A small network was trained on made-up records. Each row is its average activation on records with the value named, seen along a few directions.
Values that are neighbours, or in one group, have similar rows; names and order tell nothing.

Field SEL:
datu: [-13 -25  25  18   1 -28 -36   9 -11   5  -2 -18 -25  17  31  10   1  -4
   0 -17]
tok: [ -6 -35  29  32   5 -27 -17   9 -15   2 -40 -17  -2   7  58 -24  -3 -19
  13 -40]
rerat: [ -9   0  18   0  11 -12 -25   7 -14   9   1 -16 -25  15   4  14  15   0
   0  -7]
suban: [  2   6   3  -8  12   0  -5   1  -9   6  17   2 -29  13 -14  23  15  15
 -15   9]
garu: [ 18  11 -36 -14 -18  26  46 -10  25 -15  -4  22  44 -31 -22 -25 -25  -4
   2  16]
vete: [ -4  21 -11  -9  -5  15   4 -10   8  -1  26  10  10  -2 -26  12   4   9
  -2  21]
kula: [ 12  24 -28 -19  -6  25  32  -8  15  -6   3  16  27 -20 -31  -9  -6   3
   2  19]
SEL is arranged as a line.
How many steps from neighbour to neighbour lead from tok to vete, at the fewest?
Answer: 4
Which values are neighbours of garu? Give them in the order they are listed.
Answer: kula

Field FIL:
gano: [ 13   5 -21  -7 -15  21  42  -5  17 -15 -18  11  46 -28  -7 -38 -21 -15
   9   1]
sofum: [ 10  22 -39 -12 -16  27  30 -16  27  -8  19  28  37 -22 -33  -1 -17  11
  -1  30]
pase: [  7  37 -24 -33   5  24  12  -4   5   6  29  11 -10  -2 -56  27  13  21
 -10  35]
lisu: [ -9 -32  19  25  -9 -27 -23   9  -3  -1 -30 -19   7   0  48 -20 -16 -22
  17 -30]
nodok: [ -3 -32  26  23  15 -33 -31  12 -20  10 -20 -14 -39  21  44   8   7   1
  -4 -27]
naza: [-17   1  38   4  20 -11 -30   4 -26   8  20 -17 -41  31   4  24  33   3
 -11  -9]
FIL is arranged as a ring.
Which values are neighbours of lisu? Give them in the order they are listed.
Answer: gano, nodok

Field ZAN:
benu: [ -7 -31  10  28 -16 -21 -11   2   7  -7 -28  -8  25  -8  47 -27 -25 -22
  18 -26]
savu: [  2  24 -19 -15   5  12  -4  -9   5   8  40  18 -19   8 -39  41  12  31
 -16  33]
dudi: [ -4 -31  26  24  14 -34 -31  13 -19  11 -29 -17 -32  18  47   2   6  -4
   2 -31]
razu: [  8  33 -30 -30 -14  37  39 -10  20 -12  23  16  33 -22 -52  -7  -8   2
  -2  32]
pasem: [-21   7  42  -7  21 -14 -41  13 -30  13  14 -33 -47  31  -4  25  36  -3
  -3 -10]
rika: [ 21  -2 -28   1 -10  19  48  -9  18 -14 -21  24  40 -27   1 -34 -22  -4
   2   1]
ZAN is arranged as a ring.
Which values are neighbours of benu? Give them in the order they are listed.
Answer: dudi, rika

Field FAD:
lol: [ 13  37 -35 -36   2  25  19  -9  15   1  37  21  -6  -8 -62  29   5  25
 -18  41]
tuzi: [-15 -11  37  21  21 -22 -34   7 -27  13 -12 -20 -32  26  31  10  26  -2
   3 -26]
geg: [  4 -27  -2  27 -10  -9   6   1   3  -3 -27   4  17  -7  38 -22 -19  -5
  11 -16]
zuge: [  8   3 -23   3 -16  22  32 -17  19 -13  11  29  38 -15  -8 -12 -17   5
  -3  15]
budum: [-18 -14  37   7  17 -32 -53  16 -26  15  10 -29 -59  33  16  33  23   4
  -8 -14]
liv: [  6  40 -27 -30  -4  34  28  -5  10   0  11   8  23 -16 -51  -2   5   5
   7  29]
vub: [ -8 -24  18  14  -4 -24 -24   8  -4   0 -15 -16  -4   5  32  -7  -9 -14
   8 -21]
belu: [ 10  -4  -5  -5  -6   5  26  -2  10 -14 -15   3  23 -17   3 -29 -14 -17
   0  -9]
FAD is arranged as a line.
How many steps from neighbour to neighbour lead from liv to tuzi, at the fewest?
Answer: 5
Which values are neighbours of belu? Give them in the order they are listed.
Answer: geg, zuge
